A small network was shown many inputs. Here are its activations along a few directions, one row for each input.
In each table, some parts of the input vary, and every possible input appears once, in random order.
A made-up example of a description, with smaller parts first: one of 4 places along a line, together with either a single point or (one of 2 separate values, together with one of 5 places around a ring) or one of 11 places around a ring.
Shared parts are said once, and a part with two or three values counts as separate values.

Other details of the inputs vary at random and push rows far along two fixed directions, the same in every table; ignore that.

A family of inputs:
row 1: [-11  -7  21  26  19 -59   1 -19  -6  35  35  27]
row 2: [  9 -14  20  21  17 -48 -46  50  -7   8  11 -16]
row 3: [  8  10 -55 -57 -21  72  -9 -54 -56 -35 -11 -12]
row 4: [ -2 -23   7  78  29 -99  34   6  25   1  -4  43]
row 5: [ 17   7  10  22  25 -55 -57  47 -21   4  -2 -13]
row 6: [-21 -13   0  27 -18 -23  64  -8  59 -19 -20   9]
row 7: [-13 -12  53  53  18 -79  28  16  22  69  13  70]
row 8: [ 22 -11 -73 -29 -26  82 -10 -42 -24 -54   8 -13]
row 9: [-19   8 -27 -63 -47  90  48 -45   9 -34 -35 -32]
row 10: [-13   0   9 -15  -7  32  31 -26  27  11  13 -12]
row 11: [ -9  -1  37  54  47 -93  27  -2  16  46  14  39]
row 12: [ -4   4  19  -1  14  22  57 -11  48  19  -8  -8]
row 13: [-22  -8 -16 -15 -44  67  89 -18  86 -43 -39 -30]
row 14: [  1  12 -33 -17 -17  69  79 -16  64 -50 -55 -21]
row 15: [ 13  17 -31 -23   4  24 -49 -31 -69  29  31  49]
row 16: [ 33  10 -39 -17  28  18 -55 -44 -72   4  41  16]
row 17: [-15  18  -9 -62 -43 115  39 -25  31  13 -13  -5]
row 18: [-36  14  47   3 -14 -30  17  46  50  -8 -22 -30]
row 19: [ 29  -7 -26 -13   7  36 -49 -22 -65  35  43  44]
row 20: [ -23  -13   55   44   15 -103  -27   55   18   18    3    1]
row 21: [ -3  11 -20 -59 -39  65 -60   8 -28 -40  18 -50]
row 22: [ 26   1 -20 -16  -1   2 -95  24 -69 -18  39 -23]
row 23: [ 22 -40   8  44  24 -39   8  -6 -27  14   9  23]
row 24: [ 29  22 -25 -13   5  -4 -92  23 -67 -20  20 -23]
row 25: [-29 -13  37  -1 -26  36 121  -2  96  -6 -60 -27]
row 26: [ -15   10   52   55   26 -106  -15   61   18   16   -8    0]
row 27: [ 42 -14 -47  -9  16  17 -47 -40 -91 -16  16  17]
row 28: [ 35  12 -33 -18  15  35 -51 -24 -70  29  28  49]
row 29: [ -6 -22  32  21   5 -57 -48  44  -2   5  20 -12]
row 30: [-45  41  45 -19 -14  11  69  54 107 -13 -83 -60]
Each input here is: one of 5 places around a ring, together with either one of 2 separate values or one of 4 places along a line.
Changing only the place on the ring of 5 turns row 7 into row 17. The same change can be made to row 1. Which row results?
Answer: row 10
Which other rows does row 11 become when the place on the line of 4 takes its other values? List them by row number.
Answer: row 3, row 4, row 15

A family of inputs:
row 31: [ 15   6 -47 -66 -23  91 -55 -42 -62 -18  37 -13]
row 32: [ 9  8 12  0  0 15  8  7  5 10 -2  4]
row 33: [-5 18 -8  1  1  4  1  5 21  0  4  6]
row 34: [  6   8  -2  -4  11  -4   6   2   6 -10 -17  -8]
row 35: [-8  1  7 -4  5  8 16 -9  4 13  7 -2]
row 36: [ -2 -13  -3   9 -19   1  15  -6   9 -13   1   0]
row 37: [ -4 -11  -6   5  -7   9  19  -8   4   2  -6  14]
row 38: [ -9  -8  13 -10 -11   4  -1   0  17   9   6  -3]
row 39: [  5   7  -4  -1  13   4  12  -9   6   2 -17   6]
row 40: [ -1  17   5  -7   1  -2   2  13   1   4 -16  -9]
row 41: [-17   8   8  -5  -5  -4  -4   9   6   0  -9 -17]
row 42: [  1  10   9  -8  -5   5  -1  23   4   2 -11  -1]
row 43: [ 24 -29   6  52  35 -73 -27  21 -23  12  21  19]
row 44: [ 16  -8 -38  -8   8  -4 -59 -33 -81  -5  40  29]
row 45: [ -8   2  -2  -1 -13  -7  15 -13   7 -10  -3   3]
row 46: [  8  -6  -9   6   5  10  12  -2   8   6 -16   5]
row 47: [-13   0   5  -7  -9  -2   5  -7  11  10   3  -9]
row 48: [ -3 -24  31  47  22 -81 -41  32 -18  24  25  27]
row 49: [-15  -3  13   0 -15  24  59  16  64 -27 -33 -36]
row 50: [ -5   3   2   2  -2  -7   6  -1   7 -21  -7 -15]
row 51: [ 6 14  7  0  6  8 12 -1  2 10 -7 -2]
Describe the family of inputs behind these rows.
Answer: either a single point or (one of 4 places along a line, together with one of 5 places around a ring)
Which other rows does row 32 become when the place on the line of 4 takes its other values? List them by row number.
Answer: row 39, row 46, row 51
